Each row below holds a small network's activations on one input, seen along a few directions.
Each table varies a few parts of the input and shows all the possible inputs, shuffled.
A made-up example of a description, with smaller parts first: one of 3 separate values, together with either a single point or one of 11 places along a line or (one of 6 places along a line, together with one of 8 places around a ring).
Shared parts are said once, and a part with two or three values counts as separate values.
In the rows, 128 means zero.

Other details of the inputs shift rows strongly along two fixed directions, in all tables alike. That doesn't count.

A family of inputs:
r1: [180  88 132  97 128 142 130 109 112 155 143 191 150 121 123]
r2: [106  98 102 162 145 115 170 102 143 128 148 188 152 101 145]
r3: [118 120 129 144 114  99 108 136  76  80 161 127 140 138 109]
r4: [121 157 135  82 100 140 115 112 102 119 113 161 140 120 131]
r5: [120 122 111 139 166 125 152  85 112 148 184 158 129 102 151]
r6: [122  84  81 130 171  93 129 118 126  80 138 178 174 109 121]
r7: [174 128 158 188 127 124 104 171 106  86 107  59 134 172 101]
r8: [ 84  86  73  76 165 109 148 132 160 148 111 172 147  76 104]
r9: [135 129 122 104 137 124 114 153 156 133 166 105 113 124 153]
r10: [132 124 147 194 121 133 128 110 116 121 182  93 103 171 196]
r11: [129  78 169  94  78 109 110  87  71 128 148 155 142 141 178]
r12: [ 86 208 134 155 139 138 129 144 130 132 114 128  99  90  56]
r13: [120 140 155 219 112 127 147 154 164  94 108  99  93 167 143]
r14: [125 117 109  94 139 114 136 110 145 118  64 168 122 106 114]
r15: [ 90  97  79  70 162 112 155 119 171 142 126 176 171  94 109]
r16: [123  73 127 152 163 147 136  94  90 170 146 165 176  96 135]
r17: [111 186  98  76 165 144 135 162 160 128 108  78  95 100  86]
r18: [139  99  81  75 165 139 130 138 143 186 156 182 170  76  82]
r19: [139 134 161 112  89 115  95 125 105 125 143 163 107 151 144]
r20: [104 168 101 126 138 124 126 182 210 119  82 104  89 131  66]
r21: [138 105 144  79  96 114 119  94 102 135 168 202 146 104 139]
r22: [131 134 104  90 142 112 132 131 145 149 166 105 121 117 132]
r23: [109  88 143 202 105 110 161 110 120 107 112 100 136 158 180]
r24: [140 139 103  44 179 141 144  98 115 130 129 183 113  86 126]
r25: [162 102 170 208 109 139 134 121 112 145 155 107 152 158 157]
r26: [125  97 136 146 145 130 160  76  90 125 188 124 148 131 202]
r27: [132 121 142 171 147 150 144 120  99 155 131 129 157 139 133]
r28: [128 157 107 115 138 157 112 171 157 156  65  72 117 109  54]
r29: [141 174 127 126 112 136 148 150 165  85  38 108  88 146 101]
r30: [110 141 138 112  92  93 112 147 125 148 158 123 143 133 121]
r31: [ 62 138 115 115 157 136 131  93  96 150 142 180 149  58  98]
r32: [ 98 165 130 175 144 135 164 135 162 102  77 116 125 126 111]
r33: [154  88 110  71 158 148 123  95  98 167 111 191 153  97 101]
r34: [130 148 116 109 142 152 132 171 147 152  93  89 134 133  72]
r35: [135 173 142 194 143 179 120 164 150 139 104 107 107 137  80]
r36: [100 145 160 183 101 126 110 115 105 129 174 133 128 159 151]
r37: [159 192 133  99 150 172 125 155 146 129  41 117  99 118  42]
r38: [161  62 135 130  83  96 143  84 134 113 147 166 152 165 191]
r39: [ 86 150 112  74 119 122 124 145 122 140 139 135 156 101 104]
r40: [166  90 162 157  90 135 104 171 139 150 154  85 145 179 159]
r41: [106 198 133 151 176 145 143 130 132 114  83  71  83  98 100]
r42: [188 102 152 148  94 145  95 135 113 136 128 126 119 182 156]
r43: [ 98  94  72  84 157 103 144 114 175 155 143 184 162 107 103]
r44: [164  89 150 162  67 118 122 127 147  88 118 131 115 191 204]
r45: [162 123 111  74 148 127 132  94 117 135 155 173 115 104 155]
r46: [154 108 124 153 144 110 109 122  96  73 164  81 123 157 159]
r47: [164 112 157 118 101 125 114  99 104 107 115  82 104 155 203]
r48: [ 98 199 177 191  88 143 136 148 115  93 104  61 112 147 118]
r49: [113 166 157 146  69 118  90 179 148 126 141  73 105 167 125]
r50: [177 116 160 130 101 125 101 114 122 108 150 107  82 172 197]
r51: [108 194  88  90 159 137 123 162 155 134  76  57  76  99  80]
r52: [101 111 142 119  76 102 107 144 104 138 138  89 141 137 151]
Description of these inputs: one of 4 separate values, together with either a single point or (one of 3 separate values, together with one of 4 places along a line).
The inputs of r49 and r40 match in every part but the choice among 4 separate values. If r30 is changed in the same way as r49 into r40, which row does it become?
Answer: r18
Change only the choice among 4 separate values in r46. List by row number the other rows that result.
Answer: r3, r6, r7
Change only the choice among 3 separate values in r34. List by row number the other rows that result.
Answer: r27, r37

A family of inputs:
r53: [116 149 104  92 145 133 126 121 116 129 109 147 134  97  81]
r54: [124 138 132 147 108 121 143 144 149 128  97  85 124 148 125]
r55: [128 159 152 154 114 140 128 143 120 135 122  82 112 130 130]
r56: [131 121  92  96 163 134 129 133 151 128  85 152 127  97  99]
r57: [129 138 131 112 133 136 125 129 119 107  99 130 127 122 102]
r58: [164  94 139 137  98 116 121 133 150 120 114 122 121 164 162]
r59: [129 156 133 107 108 126 114 147 130 126 125 132 119 116  98]
r60: [106  93 137 155 115 110 121 115 100 133 187 151 160 143 167]
r61: [140 152 144 178 139 147 139 134 129 110 118 100 113 147 126]
r62: [122 132  90  85 160 127 133 134 146 136 105 134 140 100  90]
r63: [132 138  93  84 144 129 132 138 160 141 114 151 128 109  87]
r64: [116  72  91  78 191 138 148  65 100 178 166 251 161  59 127]
r65: [125 126 110 157 149 129 137 133 165 115  99 130 118 125 107]
r66: [114 105 136 170 117 104 126 149 138 129 153  99 141 160 161]
r67: [139  93 134 158 139 119 140  96  97 139 183 145 162 139 177]
r68: [111 158 131 129 119 133 135 129 123 129 105 132 131 117 104]
r69: [123  78 152 133 107 117 142  92  98 132 154 164 162 141 168]
r70: [134 152 141 136 123 138 105 148 112 130 124  74 104 145 125]
r71: [154 144 143 138 129 146 128 136 113 112 102  89 110 146 128]
r72: [133 135 123 121 128 138 116 122 122 111  89 137 118 118 107]
r73: [141  58 132  92 129 116 110  89  92 171 223 185 160 133 181]
r74: [128 151 132 135 143 158 143 124 125 134 108 129 118 119 115]
r75: [112 157 122 152 134 128 135 129 129 114 120 132 132 122  98]
r76: [164 104 148 145 123 130 119 110 103 122 121 113 121 148 163]
r77: [134 110 121  89 130 135 129 111 121 129 141 191 143 115 118]
r78: [141 120 120  86 144 135 119 121 116 156 169 168 142  97 129]
r79: [138 156 131 108 112 129 119 134 133 123 115 138 121 128  98]
r80: [127  74 119 152 130  98 147 115 122 134 167 142 172 146 175]
r81: [100 166 114 131 151 117 141 117 148  94 129 122  97 114 136]
r82: [125 138  99  82 142 129 123 147 165 145 127 146 130  97  88]
r83: [106 146 111 132 161 140 143 123 133 114 119 171 132 100  80]
r84: [123 132 112 107 135 119 125 154 143 130 111  98 131 114 108]
r85: [138  96 142 161 100 120 139 125 142 125 105 110 127 158 164]
r86: [109 166 141 132 111 119 139 124 140 101 111  91  90 137 160]
r87: [136 146 125 165 159 142 132 119 133 122 113 137 107 118 107]
r88: [130  89 140 156 137 117 132 105  99 142 196 138 159 126 171]
r89: [137 113 109  91 162 132 130 102  98 147 148 155 149 101 126]
r90: [126 139 114 103 122 125 113 160 159 142 125 122 115 132 107]
r91: [113  87 106  69 146 100 137  78 102 120 175 166 137 109 186]
r92: [160 113 155 142  84 125 111 119 125 111 119 135 120 160 154]
r93: [109 140 118 117 144 139 134 112 132 133  96 176 119  91  84]
r94: [141 124 149 157 107 134 138 116 103 139 141 103 132 153 166]
r95: [133 164 133 108 105 117 127 131 145  95 122 101  78 146 154]
r96: [104  88 147 130 100 112 121 109  96 149 175 150 160 140 172]
r97: [123 106 134 171 111 109 137 143 140 123 151  94 149 149 162]
r98: [128 130 129 172 129 126 147 149 155 105 104  97 122 153 124]
r99: [112 157 113  85 134 133 107 143 133 142 132 167 120 102  81]
r100: [109 159 129 132 138 148 122 140 122 152 131 116 112 117 114]
r101: [118 145 132 109 124 125 112 136 119 119 118 110 127 110  96]
r102: [104 155 129 150 133 123 129 141 129 117 131 126 130 109  97]
r103: [108 139 134 147 106 123 128 159 149 139 113  84 117 149 129]
r104: [121 103 143 147  95 111 136 139 135 137 137  90 143 147 162]
r105: [101 149 115  87 151 127 106 135 120 135 123 145 128  96  80]
r106: [116 118 159 151  83 118 126 126 109 128 143 106 142 142 155]
r107: [102 158 106 132 178 147 122 133 132 146 149 148 122  94  90]
r108: [156 151 135 114 138 153 127 134 134 125 116 135 107 130 110]
r109: [128 142 141 184 115 130 126 131 132  96  99 119 110 145 120]
r110: [167 126 148 133 102 132 119 122 114 132 146 112 128 159 162]
r111: [161 144 131 121 137 150 119 128 137 130 107 145  97 123 113]
r112: [154 133 135 128 107 130 131 158 160 112  96 102 112 160 126]
r113: [145 114 147 136 111 130 114 126  99 128 152  81 130 143 157]
r114: [119 131 124 126 137 134 148 140 155 128  94 124 129 126 113]
r115: [142 124 128 132 119 131 134 148 145 107  88  84 123 152 129]
r116: [129 101 134 130 105 111 110 145 130 130 137  81 138 161 161]
The inputs of r100 and r107 match in every part but one. If r114 is changed in the same way as r100 into r107, which row does it become?
Answer: r98
What do these inputs look like to the network?
Answer: one of 4 places along a line, together with either a single point or (one of 3 separate values, together with one of 5 places along a line)
Change only the place on the line of 5 in r61. List by row number the other rows that result.
Answer: r67, r87, r88, r107
Change only the choice among 3 separate values in r63. List by row number the other rows that result.
Answer: r79, r110
Change only the place on the line of 5 in r78. List by row number the other rows that result.
Answer: r73, r108, r110, r111
